These are the activations of a small neural network, seen along a few directions. Each row is one input.
In each table, some parts of the input vary, and every possible input appears once, in random order.
Descriptions start from the smaller parts, as in this example, which fits no table here: one of 2 separate values, together with either a single point or one of 11 places along a line or (one of 5 places around a ring, together with one of 6 places along a line).
Shared parts are said once, and a part with two or three values counts as separate values.
In the rows, 128 means zero.

Other details of the inputs vary at random and push rows far along three fixed directions, the same in every table; ignore that.

A family of inputs:
row 1: [126 162  68 163 119 133 140  92 139  89 135 123 136 122]
row 2: [140 161  73 168 127 132 136  82 147  98 125 136 143 116]
row 3: [ 97 133 129 159 130 135 147 156  97 146 133 112 179 112]
row 4: [152 132 112  76 120 132 104 124 130 118 148 116  66 177]
row 5: [150 135  90 161 156 122 125  95 145 112 158 127 158 138]
row 6: [129 156  81 150 128 132 134  98 146  98 152 123 138 124]
row 7: [156 106 126 114 143 117 112  97 157 113 150 136 118 139]
row 8: [143 111 155 127 129 129 122 111 148 141 119 137 130 113]
row 9: [166 128  73 151 134 117 117  78 141  98 170 132 138 148]
row 10: [133 106 162 127 110 124 129 135 132 144 116 129 122 114]
row 11: [159 109 139  97 102 136 104 120 123 137 138 116  85 162]
row 12: [152 132  89 165 139 105 129  99 140 108 153 129 156 138]
row 13: [154 108 136  94 102 127 109 131 123 139 136 108  86 166]
row 14: [140 110 155  86 120 119 110 157 114 150 133 106  87 178]
row 15: [123 125 126 151 157 117 131 128 130 130 139 130 164 121]
row 16: [120 124 150 117 127 130 134 123 145 126 114 152 123  94]
row 17: [126 133 148 121 123 135 129 127 127 131  87 152 113 107]
row 18: [108 156 104 154 138 125 142 134 116 113 108 140 147 113]
row 19: [161 105 126 117 121 129 115  77 176 109 151 132 106 128]
row 20: [103 110 174 119 134 139 136 159 125 152 113 122 142 109]
row 21: [ 96 160 101 156 127 138 146 140 114 118 123 117 154 111]
row 22: [132 102 154  88 109 109 116 149 130 137 146 112  84 160]
row 23: [144 132 114 119 112 133 125  91 158 105 133 137  98 117]
row 24: [ 97 138 124 144 148 135 137 168 100 152 135  93 170 143]
row 25: [161 107 123 132 117 109 126  91 162 111 144 140 120 122]
row 26: [137 130  86 142 125 119 130 118 122 111 170 113 139 152]
row 27: [120 123 144  74 101 130 117 149 126 123 120 124  63 147]
row 28: [111 126 149 105 109 131 130 139 130 125 101 142  98 109]
row 29: [127 131 114 150 146 109 131 133 119 129 144 119 157 142]
row 30: [ 95 137 117 108 118 124 124 195  84 146 165  59 117 195]
row 31: [119 103 169 128 141 128 133 132 145 138 122 146 146  93]
row 32: [148 106 168 133 131 132 129 118 126 150 103 157 141 101]
row 33: [146 130  84 165 131 115 135  96 140 107 162 128 158 129]
row 34: [146 112 159 127 122 124 124 112 147 144 117 136 123 117]
row 35: [122 130 149 110 113 140 124 132 129 135  97 138 102 115]
row 36: [123 127 151 107 132 127 126 133 131 128 107 150 114 110]
row 37: [126 105 163 110 123 132 124 136 138 144 128 122 117 125]
row 38: [151 107 135  83 133 129 101 130 132 131 152 112  87 182]
row 39: [109 134 166 116 120 142 133 145 124 149  84 143 121  93]
row 40: [166 134 114 135 134 131 124  69 168 102 120 164 116 103]
row 41: [142 101 173 138 133 122 135 117 131 144  97 168 151  83]
row 42: [107 137 162 121 123 140 134 149 123 149  91 140 129  97]
row 43: [106 153 105 127 135 129 130 151 105 117 128 121 128 141]
row 44: [111 129 114  86 146 135 109 188  86 145 167  69 107 218]
row 45: [ 85 164 104 143 124 139 144 165  89 135 107 104 145 133]
row 46: [113 129 125 153 125 129 141 144 109 138 135 116 160 120]
row 47: [140 125 145 110 116 137 123 114 135 126  87 155  88 120]
row 48: [173 132 101 117 121 129 113  70 160  96 125 152  85 137]
row 49: [126  99 172  89 144 126 114 152 130 143 127 130 110 142]
row 50: [117 134 156 123 124 139 134 133 134 144  96 146 130  90]
row 51: [120 159  75 153 119 134 138 107 134  96 141 115 128 130]
row 52: [118 130 114 163 128 137 142 124 115 131 138 121 164 112]
row 53: [131 133 117 163 144 131 135 126 107 136 134 130 169 125]
row 54: [116 133 114 145 148 137 129 136 124 137 144 106 158 138]
row 55: [119 128 159 115 139 130 131 133 133 135 103 156 124  99]
row 56: [169 100 125 133 114 121 120  74 161 111 142 157 118 107]
row 57: [110 141 131 175 151 121 146 157  98 152 117 122 193 120]
row 58: [135 156  68 134 137 121 124 111 130  94 153 120 121 152]
row 59: [118 133 113 106 112 123 117 183  85 150 153  65 107 204]
row 60: [ 93 131 126 149 153 127 142 165 108 139 146 108 177 127]
row 61: [140 127  87 137 136 114 125 108 145 105 177 112 136 154]
row 62: [112 129 155 123 127 131 139 133 139 129 103 153 132  87]
row 63: [138 129 119  73 110 124 106 137 122 109 129 121  53 175]
row 64: [102 135 138 162 136 137 144 159  93 158 116 119 186 111]
row 65: [154 101 151 120 127 115 123 112 137 133 122 151 122 118]
row 66: [126 108 181 124 133 128 130 158 104 167  98 139 144 114]
row 67: [110 154 107 134 141 134 134 150 104 127 127 117 136 144]
row 68: [115 125 165 129 124 131 139 123 147 130  90 170 131  70]
row 69: [ 81 158 108 145 127 130 147 162 104 121 115 120 148 116]
row 70: [119 131 151 122 112 138 135 123 142 128 101 144 116  91]
Each input here is: one of 5 places around a ring, together with either one of 6 places along a line or one of 8 places along a line.
- Changing only the place on the ring of 5 turns row 47 into row 45. The same change can be made to row 44. Which row results? => row 54
- A walk changes only the place on the ring of 5. It starts at row 57 and steps to row 59. List the rest of the walk in order. => row 10, row 25, row 12
- A walk changes only the place on the line of 8. It starts at row 20 and steps to row 19. List the rest of the walk in order. => row 37, row 30, row 10, row 46, row 3, row 52
- A walk changes only the place on the line of 6. It starts at row 16 and steps to row 62. List the rest of the walk in order. => row 68, row 27, row 28, row 69
- A walk changes only the place on the line of 8. It starts at row 49 and steps to row 7. List the rest of the walk in order. => row 15, row 29, row 12, row 65, row 41, row 9

A family of inputs:
row 71: [176 133  95  95  96 117 104 110 109 116 121 126  52 189]
row 72: [120 158  48 193 117 106 149 125  99 106 161 106 175 143]
row 73: [154 109  97  82  88 100 111 118 134  90 177 120  58 175]
row 74: [138  97 110  74 106  97 109 126 146  85 187 114  60 178]
row 75: [ 79 137 152 156 138 148 144 213  52 192 116  76 193 147]
row 76: [ 80 150 150 143 173 153 134 202  66 184 108  95 187 149]
row 77: [154 122 149 132 164 122 126  82 175 111  97 194 134  77]
row 78: [ 98 150  70 170 173 108 147 133 135  95 187 114 189 131]
row 79: [124 157  72 169 185 125 132 109 145 109 166 114 190 143]
row 80: [133 145 101  90  67 184 109  94 160 117 138  79  47 154]
row 81: [186 113 117  95 109 145  93  99 124 139 140 102  74 197]
row 82: [177 114 112 102  86 127 101 108 117 128 154 100  69 184]
row 83: [149  89 128  69 128 110 101 116 173 109 205  94  78 185]
row 84: [132 137  77 196 135 132 143 113 122 130 176  86 203 139]
row 85: [109 165  84  66  93 149 115 115 157  70 129 109  23 151]
row 86: [ 89  95 175  39 110 108 115 214  92 139 138 103  58 178]
row 87: [131 159  77 176 176 141 132 112 125 131 155 106 194 149]
row 88: [162 120  94  82  98 106 108 113 126  94 159 129  54 178]
row 89: [107 167  51 173 165 109 141 128 109  85 155 126 171 147]
row 90: [193 111 150 157 133 148 114  54 160 143  84 172 142  92]
row 91: [ 94 144  73 171 169 105 150 135 138  94 195 110 193 127]
row 92: [108 146  60 195 111 102 154 138 105 108 172  97 185 134]
row 93: [167 136 133 140 132 118 130  77 140 111  70 205 122  75]
row 94: [114 174  45 178 145 110 146 133  91  95 154 124 174 143]
row 95: [134 169  61 198 132 132 140 122  90 129 149  99 186 147]
row 96: [117 168  57 165 182 116 138 120 128  95 165 125 177 143]
row 97: [148 104 155 133 154 112 132  79 190 107 121 188 139  67]
row 98: [112 162  63 169 178 113 143 121 133  95 170 124 182 135]
row 99: [171 122 138 156 110 116 133  74 146 123  75 188 127  77]
row 100: [ 60 160 165  69  77 160 144 192  99 137  70 121  56 100]
row 101: [156 125 141 138 150 118 128  80 157 103  80 201 126  79]
row 102: [183 124 109 102  95 132  98 103 112 131 135 109  65 188]
row 103: [ 83 202  50 188  89 172 159 119 118 110 129  81 157 112]
row 104: [111 129 161  41 130 125 102 201  75 140  92 120  47 192]
row 105: [107  63 248 129 102 136 144 170 126 195  93 130 160  67]
row 106: [150  98 168 133 159 120 128  78 196 123 128 168 151  76]
row 107: [ 86 190  59 163 134 180 146 102 156 109 140  89 160 110]
row 108: [164 126 134 144 127 113 132  73 150 107  86 203 124  68]
row 109: [107  82 237 134  89 129 145 171 108 188  79 143 148  63]
row 110: [ 94  84 184  70  63 108 127 216  83 162 137  86  71 161]
row 111: [179 129 107  68 151 133  83  98 155 113 147 121  60 205]
row 112: [ 64 141 148 131 179 133 141 211  86 165 135  92 190 143]
row 113: [120 156 128 148  69 155 154  72 178  99  71 165  99  43]
row 114: [171 124 113  69 150 131  86 105 154 115 151 117  65 201]
row 115: [169 111 141 159 102 111 135  68 157 117  92 184 128  71]
row 116: [110  88 234 133  93 132 143 169 104 189  71 146 146  65]
row 117: [159 115  94  81  93 103 108 115 129  91 169 124  55 178]
row 118: [ 61 128 153 164 103 125 157 227  54 178 147  65 193 132]
row 119: [168 117 140 157 106 114 135  76 150 122  82 185 129  75]
row 120: [160 133 145 131 171 128 122  79 168 113  81 199 131  83]
row 121: [114 136  88 180 161 129 142 121 137 126 189  91 206 135]
row 122: [127 115 183  47 137 155  93 191  84 181 105  95  70 202]
row 123: [107 154 129 103 127 168 127  90 198 107 106 129  90  84]
row 124: [ 98 109 213 104 145 124 136 173 106 155  47 184 128  75]
row 125: [173 109 120  75 129 139  92 106 145 128 168 101  74 201]
row 126: [173 102 156 164  99 125 132  70 156 135 106 165 140  73]
row 127: [150 108 145 142 141 109 132  76 170  99 103 196 131  69]
row 128: [142 102 151 139 136 106 136  85 170  99 111 191 132  68]
row 129: [ 44 151 201  88 126 168 150 176 144 145  48 154 105  40]
row 130: [165 114 158 133 169 131 118  69 190 123 104 181 145  84]
row 131: [158  96 121  67 132 114  96 107 174 107 197  99  74 190]
row 132: [146 100 107  83  84  97 113 127 136  92 183 117  63 170]
row 133: [112  76 203  64  86 138 113 205  90 187 142  67  84 178]
row 134: [168 132 132 143 130 116 130  72 146 108  79 206 122  71]
row 135: [170 144  97 128 108 133 107 107 104 133 126 113  96 174]
row 136: [101  82 241 114 142 142 135 169 129 192  84 147 159  72]
row 137: [120 177  58 165 190 123 135 123 120  99 147 130 174 147]
row 138: [104  88 238 114 145 145 133 167 125 193  76 150 158  75]
row 139: [130 144  77 194 141 137 141 120 111 136 165  87 203 143]
row 140: [ 61 139 131 153 109 114 155 226  48 162 126  86 174 140]
row 141: [ 55 119 167 144 153 134 150 217  85 181 154  73 204 129]
row 142: [ 85 141 147 153 141 151 140 211  49 191 110  78 189 153]
- Changing only one part turns row 110 into row 91. The same change can be made to row 140. Which row results? => row 97
- Changing only one part turns row 118 into row 74. The same change can be made to row 103. Which row results? => row 85
- Describe the family of inputs behind these rows. => one of 8 places around a ring, together with either a single point or one of 8 places along a line
- Change only the place on the line of 8 in row 125. List by row number the other rows that result. => row 76, row 87, row 121, row 122, row 136, row 138, row 141
- List by row number the other rows that have the place on the ring of 8 in common with row 84. => row 75, row 80, row 81, row 90, row 105, row 133, row 139, row 142
- List by row number the other rows that have the place on the ring of 8 in common with row 100. => row 73, row 88, row 93, row 94, row 108, row 117, row 132, row 134

A family of inputs:
row 143: [113 168  62 180 116 128 148 109 132 102 142 105 149 131]
row 144: [131 114 177 105 145 136 122 113 159 132  83 166 110  92]
row 145: [150 129  97 114 117 125 120  83 162  85 145 143  95 133]
row 146: [149 112 154 135 106 147 123 103 127 143 101 148 126  97]
row 147: [134 147  84 153 150 123 127 132 105 121 153 105 156 165]
row 148: [110 162  76 144 160 129 129 131 125 105 146 111 149 147]
row 149: [172 108 113 117 127 120 108  88 164 112 160 125 111 151]
row 150: [162 133  98 105 122 120 108  94 145 100 139 136  89 149]
row 151: [ 88 134 159 160 139 132 160 141 130 133  85 165 177  56]
row 152: [ 83 131 156  91 105 160 128 193  87 156 105 102  96 138]
row 153: [ 98 143 120 152 108 130 146 150 119 136 128  97 146 122]
row 154: [158 140  98 117 101 142 113  85 137 112 136 133  84 135]
row 155: [104 157  74 153 148 128 138 130 124 105 146 115 152 137]
row 156: [129  92 179  63  98 124 113 144 137 136 129 127  62 135]
row 157: [ 88 119 168  87 125 128 129 195  99 156 132  98 107 150]
row 158: [111 158 102 138 145 126 134 147 103 124 126 123 149 138]
row 159: [ 83 132 155  73 132 137 119 203  93 148 115 101  95 166]
row 160: [ 89 120 159  74 115 129 120 202  90 148 144  88  93 170]
row 161: [113 147  92 158 151 123 137 124 133 113 158 114 167 123]
row 162: [158 131 102 126 117 119 124  87 147  99 132 151 105 124]
row 163: [108 105 200 154 138 129 149 153 105 164  71 167 176  59]
row 164: [179 108 112 116 127 120 111  83 169 112 163 128 103 160]
row 165: [119 139 121 170 109 126 139 140 103 142 112 110 156 124]
row 166: [120 134 119 144 153 128 132 146 119 140 151 106 166 155]
row 167: [159 133 104 121 121 119 117  83 149 102 134 153 100 131]
row 168: [165 137 106 120 136 123 113  79 157 105 129 153 104 136]
row 169: [148  96 162 129 125 123 128 106 154 139 120 156 133 100]
row 170: [132 101 171  51 114 132 105 141 139 136 107 135  47 143]
row 171: [136 148  85 163 160 128 128 125 113 125 148 110 166 163]
row 172: [108 120 147 161 140 122 147 148 115 149 122 133 183  95]
row 173: [169 106 110 129 113 116 120  84 160 109 159 135 114 138]
row 174: [110 139 175 147 150 131 145 143 125 154  66 174 171  62]
row 175: [148 103 156 139 119 123 129 107 134 130 106 163 132  93]
row 176: [105 131 175 151 136 127 149 141 119 150  69 177 169  53]
row 177: [136  96 183  59 121 131 106 142 146 144 123 125  65 146]
row 178: [ 73 152 105 118 138 133 136 190  84 129 139  90 135 162]
row 179: [103 144 121 146 160 130 137 147 127 134 139 114 168 124]
row 180: [ 85 120 159  75 113 128 125 209  82 147 141  84  94 170]
row 181: [114 135 125 154 142 124 134 144  98 138 126 122 164 129]
row 182: [112 148  86 159 156 125 138 129 132 115 161 107 164 132]
row 183: [114 130 124 158 107 125 142 146 112 148 128  96 156 126]
row 184: [155  93 166  62 107 127 100 148 114 145 125 120  51 179]
row 185: [148  91 183 116 125 125 125 116 153 149 108 155 126  97]
row 186: [156 128 105 122 102 144 123  77 157 101 157 122 105 127]
row 187: [170 114 109 128  98 139 117  75 153 118 156 124 108 137]
row 188: [161 113 191 151 153 130 137  67 184 135  48 221 152  22]
row 189: [135 143  71 171 140 121 135 118 107 112 160 112 162 145]
row 190: [106 166 100 153 106 128 139 153 100 133 120 105 133 142]
row 191: [123 132  93 168 132 117 140 126 120 120 160 114 177 131]
row 192: [181 117 109 120 133 122 110  83 152 111 144 135 103 159]
- Changing only one part turns row 178 into row 163. The same change can be made to row 148. Which row results? => row 192
- Describe the family of inputs behind these rows. => one of 5 places around a ring, together with either one of 2 separate values or one of 8 places along a line
- List by row number the other rows that have the place on the ring of 5 in common with row 156. => row 153, row 157, row 160, row 161, row 177, row 179, row 180, row 182, row 186
- A walk changes only the place on the line of 8. It starts at row 191 and steps to row 173. List the rest of the walk in order. => row 172, row 169, row 185, row 149, row 164, row 166
- Change only the choice among 2 separate values in row 183. List by row number the other rows that result. => row 187
